These are the activations of a small neural network, seen along a few directions. Each row is one input.
Each table varies a few parts of the input and shows all the possible inputs, shuffled.
Descriptions start from the smaller parts, as in this example, which fits no table here: line(6) and (point or line(9) or (values(2) and ring(8))).
Shared parts are said once, and a part with two or three values counts as separate values.

Other details of the inputs vary at random and push rows far along two fixed directions, the same in every table; ignore that.

Table:
R1: [ 12  14 -16 -11  13   7  37  -5   5 -16  23]
R2: [ 29   9 -41   8  -5  28  43  -6 -37  -7   7]
R3: [-47   4 -14 -11 -31  -6 -39   1   5 -26 -66]
R4: [-13 -21   2  10 -34  -4 -25  10  -9  -5 -48]
R5: [-11 -28  56   5  -9 -23 -24  -4  32  25 -13]
R6: [-42   4  -6  -3 -35  -8 -26   2  14 -25 -60]
R7: [ 28   2  -6   2   8  19  25   1 -24   0  16]
R8: [-34   0 -13   8 -30  -4 -43  20  10  -7 -34]
R9: [ 44  13 -13   2  25  19  63 -29  -8  17  53]
R10: [ 13  22 -39   5   7  17   4   2 -10  -9  19]
R11: [-30  -4  -3 -14 -17 -14 -28   4  14 -19 -36]
R12: [-28   7   1  -5 -26 -14 -20   1  19 -18 -44]
R13: [55  8 17 12 40 -1 39 12 24 14 89]
R14: [-16   6  16 -12  -4 -16 -15   6  23  -8 -19]
R15: [ 17 -31  74   4   4 -23 -23  22  22  20   7]
R16: [ -2  32 -50  -9   3  26  37 -12 -17 -27  -3]
R17: [-29  -9  28   7 -18 -24 -64  26  32   5 -29]
R18: [ 17  14 -41   4  -2  35  31  -6 -44  -9  -6]
R19: [-27 -16  43  -7 -18 -36 -35  15  45  -4 -29]
R20: [ 20 -25  70   0  11 -27 -25  22  21  25   7]
R21: [-14  -1 -29   2 -24  13  12 -22 -13   4 -23]
R22: [ -1 -32  59   2 -11 -26 -36  25  18  19 -18]
R23: [ 31   6  17 -12  37  -6  40   2  22  -1  56]
R24: [-14   4 -45   2 -29  26 -11  -4 -45 -18 -54]
R25: [  9  10 -44  -5   4  28  43 -28 -27   4  16]
R26: [-50 -11  -8  -1 -46   3 -35 -14  -6   0 -66]
R27: [-27   8 -38  -2 -23  24   4 -24 -26  -1 -38]
R28: [ 23  31 -50  14   3  25  31  -2 -12 -12  28]
R29: [-27 -28  47  -6 -15 -23 -49  -5  22  21 -32]
R30: [ 59   6  -6  10  23  24  60  -6 -22   2  53]
R31: [-27   1  -2  10 -25  -2 -41  17  12  -9 -25]
R32: [-29 -12  49  -8 -11 -29 -37  15  41  -4 -31]
R33: [-17 -15   4   0 -26  -3 -29  14 -13   1 -45]
R34: [  7  21 -55  -8  -3  30  31 -35 -35   1   1]
R35: [ 43  19 -27   7  37  21  46   4  -3   0  75]
R36: [44  9 10  5 42  3 30 14 17 14 80]
R37: [ -4  29 -53 -13  -1  20  35  -9 -16 -24  -3]
R38: [-14  -2 -42   4 -34  22  -2   0 -39 -15 -49]
R39: [ 39  16 -14  -4  26  22  60 -28 -13  18  52]
R40: [ 31 -30  81   8  10 -32 -17  21  32  27  16]
R41: [-37 -19  -7   3 -39  -5 -25 -14   2   3 -53]
R42: [ 16  27 -56   8  11  32  22  -3 -22 -15  25]
R43: [  9 -35  66  -9  16 -31 -21  -3  35  33  25]
R44: [ -3   0 -15   4 -14  14  18 -24  -8   3  -7]
R45: [ -1 -30  62   6  -9 -20 -36  22  16  16 -23]
R46: [ 25  28 -41  10  21  30  34   1 -13  -8  43]
R47: [-32 -13  30   8 -20 -20 -63  26  31   1 -26]
R48: [-42  -2 -11  -5 -37 -11 -26   3  14 -25 -57]
R49: [-37   7 -55  -6 -38  25 -12 -30 -35 -12 -54]
R50: [-27  19 -42 -11 -23  10   7  -4  -8 -26 -36]
R51: [ 54 -31  81   0  42 -24  11  22  27  32  64]
R52: [ 33  11 -12  -4  26  24  55 -27 -14  14  52]
R53: [ 35 -26  78  -8  40 -28  14   0  40  47  67]
R54: [-64   7 -35  -5  17 -17 -12 -31 -70   0 -32]
R55: [-25  -3 -11   4 -19  -8 -46  17  10  -6 -24]
R56: [ 21  13 -24   0  13  29  52 -28 -20  10  28]
R57: [-28 -13  32  16 -25 -23 -58  25  35   1 -30]
R58: [ -8   3   9   9  -8  -8 -29  18  20   3  -3]
R59: [ 25 -32  74  -1  14 -26 -27  19  20  20  18]
R60: [  2 -12  51  10   9 -21 -32  27  40  13  20]
R61: [ 58 -34  80  -2  44 -26   6  19  25  30  67]
R62: [-25 -17  64  -7  74 -63 -15   4   6  13  29]
R63: [-23  20 -35  -9 -20  14   9  -8  -7 -30 -29]
R64: [ 36 -29  81  -2  24 -32 -23  20  26  28  28]
R65: [-24   0  -3  15 -29  -5 -39  15  15 -11 -26]
R66: [-61  -5 -12  15  35 -28 -49   5 -28  -3 -32]
R67: [  2  24 -70  14 -14  29  21  -2 -21 -23   4]
R68: [ 33  -4  72 -12  38 -32  14  12  52  15  55]
R69: [-55 -16   4   4  22 -31 -41   0 -56  -1 -48]
R70: [-31 -15  -2  -9 -25  -7 -31 -13  -2  11 -39]
R71: [ 17  -2 -10  -3  10  14  37 -21  -7  13  28]
R72: [-17  17 -51   7 -18  21 -18   2 -17 -22 -18]
R73: [ -1  -8  53 -15  12 -35 -26  11  42   3   3]
R74: [ 31  -9  70  -5  32 -29  16   9  53   6  55]
R75: [ 52  12 -11   3  22  23  51  -4 -26   6  40]
R76: [  2  22 -50  -5  -5  30  34 -31 -32   4  -2]
R77: [ 41   1  -1  12  11  17  38  -1 -18   3  24]
R78: [ 34  25 -20 -13  33  16  52 -13  -4 -17  52]
R79: [-13  32 -58 -10  -9  27  29 -14 -21 -33 -14]
R80: [-40   7 -56  -4 -43  23  -2 -23 -31  -5 -57]
R81: [ 43   8 -27  -3  17  23  40  -4 -36   0  31]
R82: [ 28  19 -48   5  21  25  30  -1 -15 -11  47]
R83: [-34   0  -5 -15 -21 -15 -31   5  12 -17 -42]
R84: [ 11  23 -57   9   0  29  26   1 -18 -16  23]
Description of these inputs: values(4) and (point or (line(4) and ring(5))).
The inputs of R9 and R12 match in every part but the values(4) part. If R26 is changed in the same way as R9 into R12, which row does it become? -> R63
The inputs of R38 and R71 match in every part but the values(4) part. If R24 is changed in the same way as R38 into R71, which row does it become? -> R29
The inputs of R50 and R8 match in every part but the values(4) part. If R11 is changed in the same way as R50 into R8, which row does it become? -> R82
Change only the values(4) part in R32. List by row number the other rows that result. -> R45, R56, R60
Change only the values(4) part in R21. List by row number the other rows that result. -> R2, R13, R19
Change only the ring(5) part in R11. List by row number the other rows that result. -> R3, R73, R78, R83
